These are the activations of a small neural network, seen along a few directions. Each row is one input.
In each table, some parts of the input vary, and every possible input appears once, in random order.
A made-up example of a description, with smaller parts first: one of 3 separate values, together with either a single point or one of 11 places around a ring or (one of 5 places around a ring, together with one of 6 places along a line).
Shared parts are said once, and a part with two or three values counts as separate values.

Other details of the inputs shift rows strongly along three fixed directions, in all tables alike. That doesn't count.

Rows:
R1: [-37  42 -33  -2  -1 -20  25   7 -52  55 -53 -33]
R2: [-37  43 -29 -11   2 -17  33  -1 -43  60 -55 -29]
R3: [-50 -52   3   4  -9   8 -14 -14   8  -6  61  52]
R4: [-19 -70 -44 -10   5 -25   2  23  12 -56   3  42]
R5: [ 91   8  12  33  32  -7  54 -33  23  18  41 -21]
R6: [  3 -87  32 -14  -1   2  40  26 -19 -17  23  40]
R7: [  1  40 -76   3 -26 -12   4 -14 -41   6 -59 -52]
R8: [  0  13 -27 -11 -35  -1 -18 -17 -49  68 -50 -15]
R9: [ 29  49  88 -33 -18  64 -11  29  16 -49 -13 -23]
R10: [-27 -71 -51 -15  10  -8  -2  27  21 -42  17  17]
R11: [ 86  26   1  52  15 -37  -3 -32  49  34  40  -6]
R12: [ -5 -84  24 -18   4  17  36  28  -7  -5  38  13]
R13: [  9  12  -8 -15 -53  14  54 -13 -60  57 -24 -14]
R14: [  3   2 -11  -7 -37  13  45  -8 -77  50 -36 -42]
R15: [ -5 -83  14  -1  -1 -23 -23  23  -1  -1  13  49]
R16: [-53 -68   5   5  13  10 -14 -15   1  -9  50  29]
R17: [-48 -63  -2   0  11  13 -19 -18   3  -7  50  44]
R18: [-44 -46  -9 -18  40 -12  12  43  22   5  24  43]
R19: [-41 -52   6  -9  35 -32  23  44   7 -11   8  55]
R20: [ -5  13 -24  -6 -48   4 -12 -15 -44  73 -52  -8]
R21: [  8  80  22 -36 -25  33 -54  30  44 -94 -25 -19]
R22: [-75  -2 -38 -10 -53  21   4 -49 -74  64 -35  12]
R23: [ 85  38 -59  44  43 -35  16 -41  61 -22  22 -25]
R24: [-25  53  80 -12 -10  36 -61 -17  -3 -71 -17   2]
R25: [-36  41  60  -9  -8  45 -66  -1  -6 -57  -1 -24]
R26: [  9  75  22 -33 -15  43 -55  27  48 -93 -36 -23]
R27: [ 80  12   3  52  34 -34  -5 -33  40  29  28 -29]
R28: [  1  25  58 -19 -17  29 -77  42   1 -35 -24 -29]
R29: [ 51  51  -9  48  60 -38  42 -16  61  28  25  -4]
R30: [ 52  56 -10  46  51 -48  43 -14  58  27  38   0]
Each input here is: one of 5 separate values, together with either a single point or one of 5 places along a line.
- Changing only the choice among 5 separate values turns R11 into R13. The same change can be made to R15. Which row results? => R6
- Change only the choice among 5 separate values in R8. List by row number the other rows that result. => R5, R17, R18, R23
- List by row number the other rows that have the choice among 5 separate values in common with R29. => R1, R2, R18, R19, R30
- List by row number the other rows that have the choice among 5 separate values in common with R24. => R3, R16, R17, R22, R25

Rows:
R31: [-23  -5  22 -12   7  16   4  12   7 -15   1   5]
R32: [ 25  30 -49  25  -2 -22  17 -26  -8  23 -19 -30]
R33: [-55 -37  26 -38 -26  28 -19  43 -36   3 -22  24]
R34: [  1  79  42 -16 -11  20 -21   9  11 -30 -25 -21]
R35: [-14 -45 -40  -3 -17  -9  25   6 -13  21  10  23]
R36: [ 15 -34  27   6  28   2   4   9  40 -43  35  16]
R37: [ 24  43  -5  16   4  -1  24 -31 -13  16 -19 -23]
R38: [ 15  56   1  18  -8   6 -13 -45 -16  18 -18 -23]
R39: [ 16   7  -1   2  25  -6 -10   5  27 -14  10   8]
R40: [ -3   4  36 -30 -12  32 -24  31   2 -38   1  -9]
R41: [ 23  14 -48  12   0 -30  21 -32 -14  42 -23 -13]
R42: [-17 -44 -32  -4 -29  -4  23   3 -45  56 -17   8]
R43: [ 41  12  -7  28  -2 -24  23 -27 -14  45 -11 -18]
R44: [ 13  74  36 -12  -8  21 -21   8   7 -36 -22 -17]
R45: [-63 -74 -58 -38 -34  -1   8  23 -44  39 -22  32]
R46: [ -5  14 -35  13   2 -17   8 -10 -16  12 -18  -9]
R47: [ 27  23 -24  32  -8 -17   7 -58 -17  35  -6 -18]
R48: [ -1 -10 -15   0  -2  -7  23  -9 -30  30   3  -1]
R49: [ 19 -22  21   5  18  -8  -3  15  44 -43  37  24]
R50: [ 24  51  41  -9  -1  34 -15   5  23 -42 -16 -30]
R51: [ 11 -22  14   9  28 -11 -22  22  48 -59  30  10]
R52: [ 24  39  41 -12  -2  13 -15   2   2 -27 -10 -26]
R53: [-82 -23  12 -39 -35  33 -36  15 -37   2 -19  20]
R54: [ 10 -87 -45  34  56 -50  33   0  54  23  75  49]
R55: [  1 -12  31  -5  20   2  -1  18  20 -17  35   6]
R56: [ 34 -50  12  34  35  -5 -14 -10  62 -34  79  25]
R57: [-70 -24  38 -48 -32  32 -25  49 -33   3 -31  18]
R58: [  9  43 -39  28   8 -29  19 -27  -6  31 -20 -27]
- Describe the family of inputs behind these rows. => one of 4 places along a line, together with either a single point or one of 6 places along a line
- Changing only the place on the line of 4 turns R36 into R31. The same change can be made to R49. Which row results? => R34
- A walk changes only the place on the line of 4. It starts at R57 and steps to R33. List the rest of the walk in order. => R43, R42
- List by row number the other rows that have the place on the line of 4 in common with R42. => R32, R35, R40, R45, R50, R56

Rows:
R59: [ 57  84  43   4  20  17 -16   3  38 -56  -7 -31]
R60: [-42 -20  -7 -53 -38  30 -10  38 -44  10 -46   7]
R61: [ 52 -19   7  15  29 -27  -5  19  47 -11  30   4]
R62: [ -6  16 -62   7 -25 -25  25 -18 -23  42 -32 -14]
R63: [-45  37  10 -38 -21  39 -47  23 -13 -41 -51 -11]
R64: [ 24 -29 -23  23  22 -38  17  11  19  -3  27  14]
R65: [-15 -35  18 -10  10   1  13  19  -1 -29  15  19]
R66: [-11  11  -6  12  29 -26  29   3   9  46   7  11]
R67: [ -7  27 -25  12 -24  -7 -11 -48 -42  45 -27  -8]
R68: [ 17  69 -26  25  -3 -14 -15 -24   5   2 -41 -38]
R69: [ 24 -11   2  13  31 -10  16 -11  42 -28  38   6]
R70: [-15  37  38 -16  -3  31 -52   9  -2 -38  -5 -16]
R71: [ 17  26  20   5   3  15  -8  -8  22 -16  22 -16]
R72: [ 25  32  24  13   1   4  10 -12  -6   2   6 -28]
R73: [  8  12 -11  -4 -13  -3  29 -22 -41  47 -42 -28]
R74: [ -6 -34 -23  16  28 -19   7 -18   7  -4  21  15]
R75: [ -8 -20  18  -7  -9  10 -18  -1  17 -16  27  23]
R76: [-43 -51 -25 -31 -12  16   1  29   4 -16  11  33]
R77: [ -1 -46  20  14   4  -4   8   3   9  -9  38  35]
R78: [ 17 -30 -26  27  -4 -17  42 -23 -29  66  12 -12]
R79: [-41 -58  33 -26 -25  29 -15  29 -19   5  -1  35]
- Describe the family of inputs behind these rows. => either a single point or (one of 4 places along a line, together with one of 5 places along a line)
- Change only the place on the line of 5 in R78. List by row number the other rows that result. => R60, R61, R73, R79

Rows:
R80: [ 34  35  77 -34 -29  36 -37  36   6 -37 -35 -13]
R81: [-10  46 -25  13  -4   0  46 -49 -40  68 -14 -23]
R82: [ 24  49 -42  10   2 -43  24  -6 -12  49 -51 -12]
R83: [-31 -93 -25 -21 -42   6   3  27 -37  51  12  27]
R84: [-12  69 -19  18 -19 -11  45 -72 -56  70 -32 -17]
R85: [-12 -67   4  -8  15 -19  15  33 -19  -6   2  15]
R86: [ -9  49 -53  28 -11 -37  -2 -47 -27  57 -40  -2]
R87: [ 29  93 -10  14 -25  10  -8 -61  -6 -26 -39 -40]
R88: [ 84  -5  14  75  85 -35   6 -35  74 -22  76 -22]
R89: [ 86 -20  14  52  37 -15  -6 -32  68   4  76   1]
R90: [-68 -71 -61 -23 -11 -19   2  46 -16  45  -5  39]
R91: [-22 -64  -6  -1  15  -7   3  29 -12   0  21   0]
R92: [-39 -35 -35  -3  14 -16 -21  17  20  14  12  31]
R93: [ -1 -51  12   5 -22   0 -20 -15  -7  11  25  35]
R94: [-35 -14  33  -4   1  10 -35   2 -21 -30  -8   4]
R95: [-20  56  67 -30   0  50 -10  36  14 -31  -6 -19]
R96: [-10  56  78 -40   1  37   3  39   6 -42 -24  -4]
R97: [  0  15  20 -47 -18  29  -9  40   5 -81 -29  -2]
R98: [-26 -10  -9 -26 -15  35 -23   9  10 -56   1  -1]
R99: [ 39 -38 -34  21  27 -10  25   4  50 -37  59   3]
- Changing only one part turns R85 into R80. The same change can be made to R94. Which row results? => R93
- Describe the family of inputs behind these rows. => one of 4 places along a line, together with one of 5 separate values
- Change only the place on the line of 4 in R82. List by row number the other rows that result. => R86, R90, R92
- A walk changes only the place on the line of 4. It starts at R97 and steps to R99. List the rest of the walk in order. => R98, R87
